These are the activations of a small neural network, seen along a few directions. Each row is one input.
In each table, some parts of the input vary, and every possible input appears once, in random order.
A made-up example of a description, with smaller parts first: values(2) and (point or line(11) or (line(4) and ring(5))).
Shared parts are said once, and a part with two or three values counts as separate values.

Other details of the inputs vary at random and push rows far along two fixed directions, the same in every table; ignore that.

A family of inputs:
R1: [ 0.7 -9.0 -1.8  4.4 -3.9  1.2 -1.9  3.7  5.9  4.1 -4.3]
R2: [-5.8 -3.3 -8.2 -4.3  7.7 -0.4  1.0  6.7  3.6 -2.0  0.7]
R3: [ 2.2 -5.9  2.3  6.7 -7.9  3.0  4.0  5.1 -0.7 -4.0  1.6]
R4: [-9.0 -7.9 -1.3 -1.5  0.3 -1.0 -2.4 -1.5 -0.5 -7.7  3.6]
R5: [-8.0 -4.1 -3.8  1.5 -0.5  0.0  0.4  2.2 -5.8 -7.4  6.0]
R6: [  0.5  -3.8 -11.3  -4.2   4.1   2.4   1.3   7.4   3.2   2.5  -5.0]
R7: [ 1.4 -5.4  4.9  5.3 -6.3  5.6  1.4  6.3  0.0 -4.2 -3.4]
R8: [-1.0 -5.3 -8.2 -4.7 -1.9  0.2 -1.5  7.1  1.3  5.8 -4.3]
R9: [  0.2  -5.4   3.9   2.4  -3.7   1.3  -1.7   4.7  -5.4 -10.3   0.8]
R10: [-9.6 -1.3 -5.3 -0.8  2.0 -1.5 -1.8  8.1 -0.2 -0.3 -3.9]
R11: [ 5.1 -7.5  2.0  1.7 -0.8  6.7  4.1  4.8  3.6 -5.9  1.1]
R12: [-6.7 -7.0 -1.1 -4.0  0.6  1.4 -2.2  1.6 -3.4 -5.8  6.1]
R13: [  1.0  -5.8   1.4   3.8  -5.2  -1.3   1.0   3.5  -6.1 -10.1   5.7]
R14: [ 3.6 -8.9  5.0  1.2 -6.8  4.4  1.4  4.5  1.8 -2.4  1.8]
R15: [ 0.8 -4.6 -1.7  5.9 -3.1  4.7 -1.6  8.5  1.1  4.3 -6.9]
R16: [-7.4 -4.8 -5.1 -4.8  1.6 -2.6 -1.8  6.4  1.6  1.4  1.3]
R17: [ 2.4 -8.8  4.0 -1.6 -4.2  0.1 -1.6  3.0 -3.6 -8.5  5.9]
R18: [ 1.3 -9.8  4.8  3.8 -7.1  2.1  1.2  1.4  4.6 -4.4 -0.8]
R19: [ 4.5 -6.6 -4.6  2.3  2.5  5.8  1.1  7.2  4.9  2.5 -2.3]
R20: [ 12.5  78.3   7.0  -5.1  -5.9   5.3 -29.5 -40.0  17.1   1.6  18.1]
R21: [ -2.4  -2.3 -10.9   0.8  -3.1  -1.3   1.2   7.6  -1.1   4.2  -4.6]
R22: [ 1.6 -5.1 -4.2  7.3 -4.7  2.2  1.0  7.4  0.5  4.3 -1.9]
R23: [-5.1 -5.6 -4.2 -3.6  6.6  3.7  0.6  1.9 -1.4 -9.3  5.5]
R24: [  3.9  -7.4   1.0  -1.2   1.8   2.3   1.1   3.3  -1.8 -11.9   5.3]
R25: [-3.2 -1.8 -8.5 -0.6 -1.4  1.3 -1.5  8.8 -0.5  4.2 -9.6]
R26: [-8.8 -1.8 -7.8  0.7  0.4 -4.1  0.8  7.0 -0.9 -0.3  1.1]
R27: [ 24.3  73.4   6.8  -3.2 -10.5   6.3 -28.8 -36.3  25.1  15.1  15.4]
R28: [ 10.4   2.8  46.5  -6.6  52.6 -40.4  58.4 -53.7 -46.6  55.6 -35.0]
R29: [-9.7 -5.6 -5.4 -2.3  1.2 -5.0 -2.0  3.3  4.5 -0.5 -1.3]
R30: [  0.1  -9.7   3.8   0.9  -4.5  -2.3  -1.8  -0.1  -0.8 -10.4   3.4]
Each input here is: values(5) and ring(6).
Q: Changing only the values(5) part turns R18 into R11. The same change can be made to R4. Which row results?
A: R23
Q: Change only the values(5) part in R6. List by row number the other rows that result.
A: R8, R21, R25, R28

A family of inputs:
R31: [-23.3 -80.4  -0.4  -1.1   4.2  -4.9  21.7  28.5 -17.3 -23.2  -3.7]
R32: [-10.8 -74.5  26.7  13.8  11.7 -13.0  39.7  13.3 -32.7  -1.1 -19.2]
R33: [ -6.2 -67.0   6.0   3.8  -5.1   3.8  15.9  23.3  -7.2 -22.3  -0.8]
R34: [ 27.4  58.5  35.3  -3.0  34.4 -27.7  25.7 -62.6 -20.6  61.0 -23.3]
R35: [ -0.1  18.2  18.8   2.4  10.7  -9.3  13.6 -21.2 -22.2  -0.1   4.1]
R36: [ -8.6  36.6 -16.0   4.4 -39.3  19.2 -48.9   8.3  26.2 -32.6  26.7]
R37: [ 22.4  48.1 -15.5   2.8 -35.1  29.8 -45.6   0.2  36.7 -39.4  38.4]
R38: [ 13.0  62.6  31.0 -12.9  47.4 -29.2  27.0 -60.9 -15.0  54.6 -21.0]
R39: [  4.2  32.0 -22.1  -2.2 -25.1  20.6 -39.2   6.8  25.8 -40.6  34.9]
R40: [ 13.6  59.8  27.8 -10.3  32.2 -38.5  25.0 -62.5 -23.0  61.4 -15.9]
R41: [-13.2 -74.9 -11.5   1.4  23.5   3.1  34.4  39.5 -15.2  11.5 -25.6]
R42: [-17.3 -67.7 -17.7  -4.5  -9.3  10.9  -3.2  45.9  -1.7 -41.3  12.7]
R43: [  0.7 -64.8   5.8  -0.3   1.5   6.0  16.1  28.2 -12.7 -24.2   3.1]
R44: [ -6.8  37.0 -42.8  -2.5 -27.7  13.5 -48.4  16.0  36.8  -7.6  11.1]
R45: [-11.9 -34.9  -9.8  14.4 -33.6  19.1 -17.0  39.9   5.0 -33.2   7.4]
R46: [ 24.5  62.8  16.9  -3.3   5.6 -18.2   3.4 -45.9   0.9  46.1  -5.6]
R47: [-11.1 -35.1  39.3   4.5  30.8 -29.5  44.1 -22.6 -41.7  16.5 -18.4]
R48: [ 15.6  39.7   7.7   8.4 -18.4  12.8 -16.0 -13.1   8.1 -15.0  18.7]
R49: [ 12.9  34.7   2.6  -3.0   9.1   0.5  -1.1 -14.1  14.6  22.2  -9.7]
R50: [  5.4  34.7 -33.8  -0.5 -32.0  24.6 -43.0  15.5  42.5  -6.2   6.0]
R51: [-24.7 -60.4  -7.1  -3.7  28.4 -17.1  38.8  23.2 -31.0  22.6 -37.3]
R52: [ -5.8  34.8 -41.3  -8.6 -14.0  23.5 -43.0  14.4  43.6  -9.3  17.3]
Q: What is each input in this table made of?
A: values(2) and (line(5) or ring(6))
Q: Changing only the values(2) part turns R33 into R31. The same change can be made to R46. Which row results?
A: R40
Q: Change only the ring(6) part in R35. List by row number the other rows that result.
A: R31, R36, R39, R42, R47

A family of inputs:
R53: [ -1.2   4.5 -11.1  -6.2 -13.9  11.1 -24.6   3.6  21.0 -16.7  16.7]
R54: [ -1.3   7.7   2.9  -6.6   8.1   0.2  -2.3  -8.6   2.5 -10.1   8.1]
R55: [ -8.2  15.1 -16.4  -2.4   2.3  -5.7  -5.1   3.0   5.9  21.6 -12.7]
R56: [ -6.3   8.4  -5.1  -1.0 -17.1   3.4 -22.1  -1.8  11.0 -11.5  12.1]
R57: [ -4.3  16.2 -32.9  -7.6  -6.5  10.0 -21.7  16.6  28.0   5.7  -0.8]
R58: [ 11.8  19.6  23.0  -3.9  29.2 -12.1  24.5 -32.4 -23.3  16.4  -1.1]
R59: [  2.7  19.0  16.6   1.9  13.6 -11.9  15.1 -21.9 -21.7   9.6   0.3]
R60: [14.1 15.2  2.4 -1.2 -0.4  6.9 -1.8 -2.7  3.0 -2.0  3.7]
R61: [ 10.0   7.9  -8.6   4.3 -17.7  19.3 -18.9  11.0  24.4 -11.0   9.2]
R62: [  4.1  12.5  -6.6   5.5 -17.2   9.2 -13.9   8.8   4.3 -10.9   5.3]
R63: [-28.9 -70.4  -4.2   3.9   6.5  -6.8  22.2  34.6 -24.3 -18.2 -11.1]
R64: [  3.9   5.7   0.2  10.1 -16.6   9.3 -10.5   4.2   8.8  -2.2   0.6]
R65: [ 20.0  14.2  37.4  -5.2  28.5 -22.4  31.0 -44.2 -17.6  31.6 -11.6]
R66: [-16.3 -75.6   2.4   8.3   1.1 -10.4  28.1  29.8 -22.2  -2.5 -18.8]
Q: Changing only one part turns R65 into R66. The same change can be made to R61. Which row results?
A: R64
Q: What is each input in this table made of?
A: values(2) and (point or ring(6))

A family of inputs:
R67: [ -0.2 -21.9  12.7   7.7   3.1  -2.2  13.4  -4.3   8.3  19.3 -13.0]
R68: [-25.7  -7.1   6.4   8.1   6.0 -16.9  10.6  -4.4 -20.1  -3.4  -1.2]
R69: [-24.5 -41.5 -44.5  17.7 -67.1  42.2 -56.5  76.1  43.0 -48.8  10.8]
R70: [-10.0  23.4   9.9  -8.8  17.6 -12.2  -0.3 -33.4  10.2  15.7   3.8]
R71: [ 13.6 -18.3  16.2   1.9  -8.3  -4.5   9.4   0.9 -17.6   7.2  -5.2]
R72: [-31.0 -47.3  -4.1  -4.0  10.8 -10.3  11.0  17.6  -9.5  -7.9 -18.1]
R73: [  2.8  33.2  15.6  -8.7  21.0   1.8   1.8 -24.2 -15.1  -2.7   6.9]
R74: [  1.8 -47.2   8.4  10.4   2.4  15.2  19.1  30.4 -19.5  -9.6 -13.0]
R75: [  5.1  24.4  23.4  18.8  -9.1  -9.0   6.5 -21.3  -7.4  14.0  -5.0]
R76: [  2.7  51.7 -42.2  -9.8 -27.2  40.0 -64.2  12.2  64.4 -44.9  48.6]
R77: [ -7.1  45.8 -41.6   4.6 -40.1  34.1 -57.5  22.8  38.3 -57.7  46.3]
R78: [ 22.2   4.9  17.8   2.6  11.4   8.0  13.0  -8.9  -1.6   3.7 -11.8]
R79: [ 18.4  64.9 -23.2  -2.2   9.9  -5.4  -4.2 -14.6  15.2  65.9 -29.2]
R80: [ -2.2  76.2 -34.6 -17.9  19.5 -12.3 -13.5 -17.2  15.1  52.2 -15.2]
R81: [  7.2  30.6  11.2 -12.9  25.8  -1.2   4.0 -25.9  -3.5  -3.4   1.4]
R82: [  6.9 -53.7   2.7   7.3  12.9  13.6  25.4  26.1  -1.1  -3.3  -7.1]
R83: [-17.9 -48.8  -3.4  -9.2   4.3  -9.9  10.4  20.1 -27.7 -12.8  -0.1]
R84: [ 16.8   1.2  11.8  11.1 -16.3  -9.6   9.5  -6.0 -14.6   1.5   7.2]
R85: [ -2.9 -20.8  -0.6 -15.4  17.2 -14.5  12.0  -8.7  -5.0   3.2   9.6]
R86: [ 11.1  23.4  22.5   4.4  -1.6  -4.7  -0.5 -26.3   8.7  19.3 -16.7]
R87: [-13.3 -50.9  -7.5 -13.5   9.6 -13.1  13.2  17.0 -16.2 -12.8  -6.3]
R88: [  7.7 -55.7   2.3   0.2  -5.7  -4.5  16.9  21.9  -9.7  -2.1 -15.5]
R89: [  2.6  29.7   6.6  -3.9  -0.2 -19.2   0.4 -26.8 -16.8  -3.6  19.9]
R90: [ 15.1   7.7  14.0  16.8  -2.3   7.2  14.7  -1.7 -12.8  -5.6   3.0]
R91: [  8.1 -60.3   0.3   1.1  -0.8  -2.5  20.8  20.3  -2.6   4.6  -4.0]
R92: [ -7.1  56.2  19.8  -6.6   7.1 -10.1 -15.2 -41.9  -2.3  12.1   3.9]
Q: Changing only one part turns R78 into R81. The same change can be made to R69. Which row results?
A: R92
Q: What is each input in this table made of?
A: values(2) and (point or (values(3) and line(4)))
Q: Start at R75 and move only the line(4) part, one step at a time. The first step leads to R69. Which rows follow, in order?
A: R86, R67
Q: Change only the line(4) part in R74. List by row number the other rows that result.
A: R78, R82, R90
